Each row below is a small network's average activation on inputs in which a field has the value named, seen along a few directions.
Related values have similar rows: they may be neighbours, one step apart, or belong to one group.
In the rows, 128 means zero.

Other fields shift rows strongly along two fixed directions, in all tables alike. That doesn't count.

Values of MAFI:
nuvor: [209 160  98 149 157 216  57 160 111 171 113 107  69 163  90 113 155  88
 152  67]
tubik: [175 142 134 124 131 153 114 120 127 128 140 132  96 116 127 109 124 113
 140 127]
fitop: [ 92 109 198  92  82  44 219 123 168  82 169 152 169  59 138 144 130 177
 120 207]
farak: [173 153  89 118 156 190  93 143 155 161 122 135  64 188  92 102 160  82
 145 102]
diga: [ 87 118 172  65  83  58 224 103 187  76 176 182 130 123 170 122 124 164
 116 211]
fugik: [ 58  89  89 212 111 117  93 118  11 129 101 109 217 105 247 142  47 164
 113 100]
levem: [122 100 139 190 119 139 104 146  32 152  99  84 173  94 171 155  96 164
 107 105]
benu: [135 145 131  88 154 125 127 127 195 130 121 123 102 149  41 132 174 100
 127 124]
teram: [ 94 116  93 166 136 139 102 133  84 152 100 116 152 156 160 137 112 132
 117  99]
vudo: [136 149 137  77 150 100 147 107 210  98 138 142 110 128  44 122 158  96
 143 138]
A value of MAFI combines one of 2 hidden first parts with one of 5 second parts; all combinations occur once.
Changing only the second part turns levem into farak. fitop has the same second part as levem; what does that change turn fitop into? -> diga
Changing only the second part turns benu into nuvor. vudo has the same second part as benu; what does that change turn vudo into? -> tubik

Values of NIN:
kod: [189 163 150  55 133 157 146 160 202 115 148 137  52 181  62 122 187 106
 151 134]
bur: [ 91 129  77 163 147 137  78 118  83 157  97 110 146 171 185 133  93 113
 136  85]
bif: [ 89 106 188  89  85  69 226 122 182 134 171 161 121  92 157 116 143 170
  86 241]
ledi: [157 150 166  68 117 123 181 140 212 134 160 160  67 152  80 120 188 128
 125 169]
nibo: [100 108 166 121 124  80 166  96 112 102 113 117 149 102 115 147 116 164
  75 151]
saze: [203 130  56 223 159 225  24 140  23 154 102 111 139 121 154 108  80  82
 188  29]
mev: [130 142 158  90 105  99 149  95 155  89 161 148 113 100 160 113 110 139
 122 166]
raso: [157 159  45 116 180 193  71 130 180 140 110 149  74 214  47  98 170  53
 156  69]
suba: [111 128 118 155 132 127  92 155 117 136 118  98 172  95 112 145 132 126
 143 103]
zez: [ 55  63 156 200  98  69 148 125  13 120  99  90 247  51 208 177  60 199
  97 136]
The values of NIN form 4 separate groups.
Which other values are in the same group as kod? Give them in the order they are listed. -> bif, ledi
Which other values are in the same group as mev? Give them in the order they are listed. -> saze
Which other values are in the same group as suba? Give them in the order they are listed. -> nibo, zez

Values of PEDUV:
zabof: [105 122 119 144 136 114 109 112 109 118 107 111 164 117 123 146 108 134
 122 102]
duz: [140 106 137 187 100 156 108 151  23 148 120 102 149 105 218 135  88 169
 105 118]
nevu: [160 155  87 107 156 178 106 129 168 147 127 148  62 201  94  98 159  81
 139 105]
dakud: [100 140 127  88 151 100 141 117 190 122 120 126 116 157  71 132 159 107
 120 136]
kogo: [132 137 158  82 117  92 178 129 184  87 158 151 125 115  97 127 146 132
 146 162]
duf: [143 153 102 115 149 138 109 124 184 132 140 141 109 134  84 106 148  84
 156 118]
zapu: [139 128 117 126 115 143 126 115 116 121 139 151 110 148 173 114 112 128
 128 130]
pelam: [157 135 118 138 163 149  91 119 129 135 107 102 126 117  71 129 129  95
 142  93]
tudoz: [ 77  95 199 109  74  49 228 139 144 108 162 150 171  77 164 150 135 193
 103 212]
rolup: [164 144 134 115 125 154 124 124 132 139 143 140  82 134 151 107 124 121
 141 141]
zum: [104 110  76 189 134 163  69 151  50 155  92 105 167 148 175 143 102 130
 137  76]
zun: [116 111 162 138 117 100 147 127 107 123 119 110 157  83 115 151 125 163
 100 144]
A value of PEDUV combines one of 3 hidden first parts with one of 4 second parts; all combinations occur once.
Changing only the second part turns duf into tudoz. zapu has the same second part as duf; what does that change turn zapu into? -> duz
Changing only the second part turns kogo into zum. pelam has the same second part as kogo; what does that change turn pelam into? -> dakud

Values of GOF:
ponok: [113 112 185 115  78  95 190 143 108 125 153 136 124 102 190 135 126 191
  89 196]
tok: [126 138 125  83 124 132 162 130 183 141 145 160  74 181 126 108 159 119
 120 166]
zak: [142 130  80 185 171 184  36 153  75 175  71  74 145 149  85 151 135  97
 141  38]
getim: [ 91 111 115 159  96 109 139 111  70 116 139 151 161 120 240 121  73 160
 125 142]
dise: [ 92 132  95 116 137 107 130 115 156  97 133 146 148 145 127 117 118 109
 144 126]
lusad: [149 107 136 175  99 147 114 128  42 124 134 127 151  84 211 126  78 158
 132 126]
budu: [168 145 185  64 126  98 178 117 220  89 165 144 106  90  46 124 162 115
 148 164]
lobop: [164 136 153 129 137 147 120 148 137 151 123 106 108 109  71 135 162 126
 118 122]
sesu: [134 150  74 121 174 169  82 130 153 153  96 118  91 206  74 121 155  80
 132  76]
talog: [101 118 133 133 137  92 129 105 135 109 121 118 172  94 109 141 112 125
 132 124]
The values of GOF form a network in which each value has 3 neighbours.
List every value one step from talog, in the order listed. -> zak, dise, budu
List every value one step from tok, in the order listed. -> ponok, getim, sesu
A value of GOF combines one of 2 hidden first parts with one of 5 second parts; all combinations occur once.
Changing only the second part turns tok into sesu. getim has the same second part as tok; what does that change turn getim into? -> dise
Changing only the second part turns budu into lusad. lobop has the same second part as budu; what does that change turn lobop into? -> ponok
